cols: X U T Z
G: 72  122  122  72
H: 95  109  72  52
C: 160  68  159  160
K: 71  109  72  133
A: 86  79  70  86
M: 71  71  71  76
P: 89  83  94  72
B: 176  123  59  119
howmany C: 160 -> 2
down: 95  160  71 -> X
howmany P: 72 -> 1
down: 160  133  86  76  72 -> Z
howmany G: 72 -> 2
howmany M: 72 -> 0

cols: Bamup vobo zuvem fiduk Nevi
Q: 122  106  120  110  117
N: 106  95  121  90  66
D: 63  119  134  110  92
J: 70  120  57  98  114
Y: 5  137  173  124  94
V: 120  117  115  83  88
R: 125  104  110  80  96
L: 100  79  161  151  77
down: 122  106  63  70  5  120  125 -> Bamup
down: 115  110 -> zuvem

cols: W E F S
Daf: 144  119  96  130
Kot: 153  122  92  103
nafup: 138  141  138  138
soliv: 140  91  106  111
Gure: 86  119  91  141
kufu: 19  94  100  93
Fon: 139  104  94  85
Somul: 107  122  99  127
Mesi: 92  122  92  103
tum: 103  98  98  108
pabov: 137  74  125  95
down: 138  140  86  19  139  107  92  103 -> W
howmany nafup: 142 -> 0
howmany nafup: 138 -> 3
howmany Fon: 103 -> 0
down: 153  138  140  86  19  139 -> W
down: 119  122  141  91  119 -> E
down: 138  106  91  100  94  99 -> F

cols: tel teter pumev mino
bonam: 96  34  81  114
Mudiz: 134  134  134  130
mukor: 94  82  94  93
meli: 135  112  38  68
dulop: 82  82  82  82
pib: 68  118  38  64
mepur: 99  87  112  106
soz: 126  121  141  120
howmany mukor: 94 -> 2
howmany dulop: 82 -> 4
howmany Mudiz: 134 -> 3
down: 93  68  82  64  106 -> mino
down: 135  82  68  99  126 -> tel
down: 134  82  112  82  118  87 -> teter

cols: miku sokis gotak Buvu Bova lum Par
tud: 140  83  9  38  101  113  141
mem: 9  137  9  83  64  137  137
zaz: 109  35  9  68  136  113  120
howmany mem: 9 -> 2
howmany mem: 137 -> 3
howmany mem: 83 -> 1
which: 109  35  9  68  136  113  120 -> zaz
down: 137  113 -> lum

cols: gurat Laruz ziven paduz Lago paz bola gule mefu
rulaz: 113  71  104  98  54  138  113  101  80
Gelu: 100  107  98  98  94  103  25  111  91
lat: 99  106  99  106  83  99  111  106  106
gid: 96  125  106  99  93  97  145  98  107
howmany lat: 106 -> 4
down: 103  99  97 -> paz
down: 99  106 -> ziven
down: 98  106  99 -> paduz

cols: Bil bug nuzo pako pir fugem Zonef
vagav: 98  50  113  122  98  124  99
kape: 101  50  101  101  50  50  100
zato: 99  96  87  65  97  64  99
Bafa: 100  23  146  109  99  109  101
down: 99  100  99 -> Zonef
down: 98  101 -> Bil
howmany kape: 50 -> 3
howmany kape: 100 -> 1
down: 50  50 -> bug
howmany kape: 101 -> 3
down: 87  146 -> nuzo

cols: Sivap gogi nasu feve gage
Bet: 5  117  97  82  116
fuva: 113  5  99  94  101
nog: 83  126  56  86  114
down: 5  126 -> gogi
down: 101  114 -> gage
down: 97  99 -> nasu
down: 99  56 -> nasu

cols: Zonek sesak Semok suta
Supu: 56  115  107  82
lanel: 168  137  125  87
Danat: 34  119  117  73
down: 87  73 -> suta
down: 125  117 -> Semok

cols: nole tib tude bada ruras
Punuz: 22  107  109  93  115
demuf: 22  95  109  93  115
tesi: 47  89  117  81  143
suz: 112  101  100  102  109
Vazoz: 82  82  117  72  72
howmany Vazoz: 72 -> 2
howmany demuf: 115 -> 1
down: 115  115  143  109 -> ruras

cols: Girem ribar Mik farum
gaf: 104  46  133  39
mefo: 38  43  38  38
Pona: 105  44  139  38
loz: 106  41  165  31
tatop: 106  41  161  32
Kebar: 106  43  144  38
howmany mefo: 38 -> 3
down: 165  161 -> Mik
down: 133  38  139  165  161 -> Mik
down: 133  38  139  165 -> Mik

cols: Zoti mosed Radad ril Bude posa vuf puneg
sumop: 95  138  146  86  64  52  133  154
likob: 40  168  60  108  152  168  152  168
Zal: 79  79  116  57  85  145  111  55
bef: 64  82  140  111  58  98  143  93
vezi: 142  88  61  124  132  68  78  139
vimuk: 135  107  59  124  124  60  106  135
rito: 95  138  146  111  64  52  166  130
mefar: 165  56  165  165  61  170  56  56
rimu: 153  70  67  153  92  52  142  115
Dafus: 40  33  60  108  152  32  178  96
gor: 89  134  170  186  176  143  98  54
down: 145  98 -> posa
howmany Zal: 85 -> 1
down: 124  111  165  153 -> ril
howmany mefar: 165 -> 3
down: 168  55  93  139  135  130 -> puneg
howmany likob: 168 -> 3

cols: kamep vem lin pafik zadu tefar lav rep
Duri: 100  15  121  77  98  100  98  101
Raf: 160  127  140  87  103  95  95  104
nifod: 159  84  179  159  99  100  99  97
howmany nifod: 159 -> 2
down: 100  160 -> kamep
down: 140  179 -> lin
howmany nifod: 158 -> 0

cols: kozo ker dumod zut navod tora lub Semup padez fom
Ref: 139  80  80  65  119  125  80  107  65  100
tazab: 38  60  124  133  60  124  81  103  58  92
milar: 123  136  124  133  133  38  133  133  124  70
howmany tazab: 124 -> 2
howmany milar: 124 -> 2
down: 107  103 -> Semup
howmany milar: 132 -> 0
howmany Ref: 80 -> 3
howmany milar: 123 -> 1

cols: fular Dezo linil gedo zinet Zifo Kiv mazi sadas
dusaf: 87  100  99  97  97  79  12  129  133
sim: 100  103  98  97  103  99  96  105  100
bido: 100  103  98  120  103  120  96  101  100
down: 99  120 -> Zifo
which: 87  100  99  97  97  79  12  129  133 -> dusaf
down: 97  120 -> gedo
howmany bido: 101 -> 1
howmany dusaf: 97 -> 2

cols: rokof dalup medam purap vire kekim gomab tolit zum
bena: 83  66  108  72  80  78  55  130  99
pivet: 56  107  97  66  141  97  32  32  165
Maber: 183  91  91  71  123  71  123  91  91
mani: 56  107  97  122  141  31  88  120  141
dufe: 183  93  91  99  95  71  123  134  93
howmany bena: 66 -> 1
howmany Maber: 71 -> 2
down: 91  97  91 -> medam
howmany Maber: 123 -> 2
howmany pivet: 32 -> 2

cols: lon laf daneg nurom nom beru dubu sipaz
Kufe: 112  107  52  100  129  83  108  101
nema: 112  107  119  100  129  83  108  102
gim: 112  107  119  100  129  83  108  101
which: 112  107  119  100  129  83  108  102 -> nema

cols: Mopup zunu zudan kube Pel kigo
gotuz: 172  72  76  159  87  75
zez: 47  111  53  125  58  148
vut: 66  129  69  90  94  54
kilag: 99  77  140  62  92  88
duzi: 65  124  123  88  118  114
fek: 48  130  64  98  85  64
purog: 89  90  110  120  145  100
Naluv: 142  59  83  129  85  83
vado: 163  117  92  179  103  66
down: 159  125  90  62  88 -> kube
down: 129  77  124 -> zunu
howmany duzi: 65 -> 1

cols: dekod Mada Sul duf sotor
moga: 112  84  111  114  58
Zonar: 101  101  123  101  101
Zulug: 147  112  113  127  103
mur: 157  120  59  78  99
dugi: 111  125  58  118  148
tob: 98  120  60  127  99
Noni: 96  125  80  100  88
fufu: 96  127  125  94  88
Rorum: 116  92  105  123  118
vug: 96  125  109  88  137
mis: 6  136  52  47  139
duta: 85  98  100  98  100
down: 78  118 -> duf
down: 99  148  99  88  88 -> sotor
howmany Zonar: 101 -> 4
howmany duta: 100 -> 2

cols: kuva Dosop matu kipef
Tuf: 100  101  158  91
lugi: 80  157  157  157
Naniv: 100  99  99  100
howmany Tuf: 100 -> 1
howmany lugi: 157 -> 3
down: 91  157 -> kipef
down: 101  157 -> Dosop
howmany Naniv: 99 -> 2

cols: pap ran Vip zarib bofa nor reri Dis Rof keb
sabo: 117  52  171  96  82  130  22  141  63  157
Peg: 116  105  55  117  98  89  120  62  95  33
Nuru: 72  117  103  78  104  98  118  114  127  124
kizub: 81  148  31  103  112  75  181  63  141  46
mise: 81  148  31  103  112  97  181  63  141  46
bim: 100  117  100  117  104  100  118  117  100  124
fef: 116  106  56  117  96  93  122  65  98  101
Tolum: 109  114  74  115  109  92  123  85  108  70
down: 82  98  104 -> bofa
howmany Tolum: 69 -> 0
howmany Tolum: 107 -> 0
down: 105  117  148  148  117  106  114 -> ran
down: 171  55  103 -> Vip
howmany bim: 100 -> 4
down: 112  112  104 -> bofa

cols: gos todom Nid big las buse lemek lizu faro tana
mudel: 85  138  91  108  139  70  160  60  75  85
nizi: 92  47  131  117  62  99  149  74  117  58
Luv: 32  122  84  94  95  138  110  101  45  166
gidu: 145  103  53  150  107  15  177  73  78  36
Vufus: 68  118  90  100  138  54  169  66  93  95
Zib: 93  129  84  137  90  93  133  93  129  93
lunu: 52  133  83  138  94  95  122  94  55  137
dez: 74  136  84  117  137  67  153  65  74  80
Lur: 70  100  43  105  103  159  117  64  73  176
lek: 50  71  120  143  69  111  152  73  134  85
down: 85  58  166  36  95  93  137  80 -> tana
howmany mudel: 138 -> 1
howmany nizi: 117 -> 2
howmany Zib: 93 -> 4
down: 84  83  84  43  120 -> Nid
down: 150  100  137  138 -> big
down: 47  122  103  118  129  133  136  100 -> todom

cols: gobe los salu garet
ludo: 83  135  75  123
ruk: 79  119  30  115
zafus: 79  79  122  122
Mulas: 78  147  114  118
neme: 75  117  87  121
sile: 77  122  90  101
Gud: 90  125  156  118
Zefa: 94  155  106  129
howmany zafus: 79 -> 2
down: 75  30  122  114  87 -> salu

cols: Faso pomu Geker Nifa deki tisib Vola
rir: 59  86  104  126  141  135  103
Bulag: 129  67  47  76  132  161  129
melu: 80  81  131  83  96  133  73
tev: 83  81  61  83  96  61  106
mal: 160  92  40  73  130  83  124
kabi: 117  60  66  113  128  110  77
tigu: 62  76  160  75  62  157  98
ger: 79  122  110  67  159  75  60
Paf: 51  140  142  42  112  164  51
Bek: 62  67  62  131  141  131  101
fikun: 160  92  160  130  130  151  130
butad: 79  67  67  67  95  67  82
howmany Bek: 62 -> 2
howmany fikun: 160 -> 2
down: 103  129  73  106  124  77 -> Vola
howmany tev: 61 -> 2
howmany tigu: 75 -> 1
howmany butad: 67 -> 4

cols: lut ros zaso Nuse
dud: 127  106  88  90
sobov: 72  66  98  109
vidiv: 105  91  91  105
supi: 107  146  123  72
viven: 68  46  116  114
gatu: 87  116  86  100
Fisub: 127  106  88  116
sut: 95  101  104  105
metut: 135  71  118  102
vub: 84  71  118  102
howmany vidiv: 91 -> 2
down: 66  91  146  46  116  106  101 -> ros

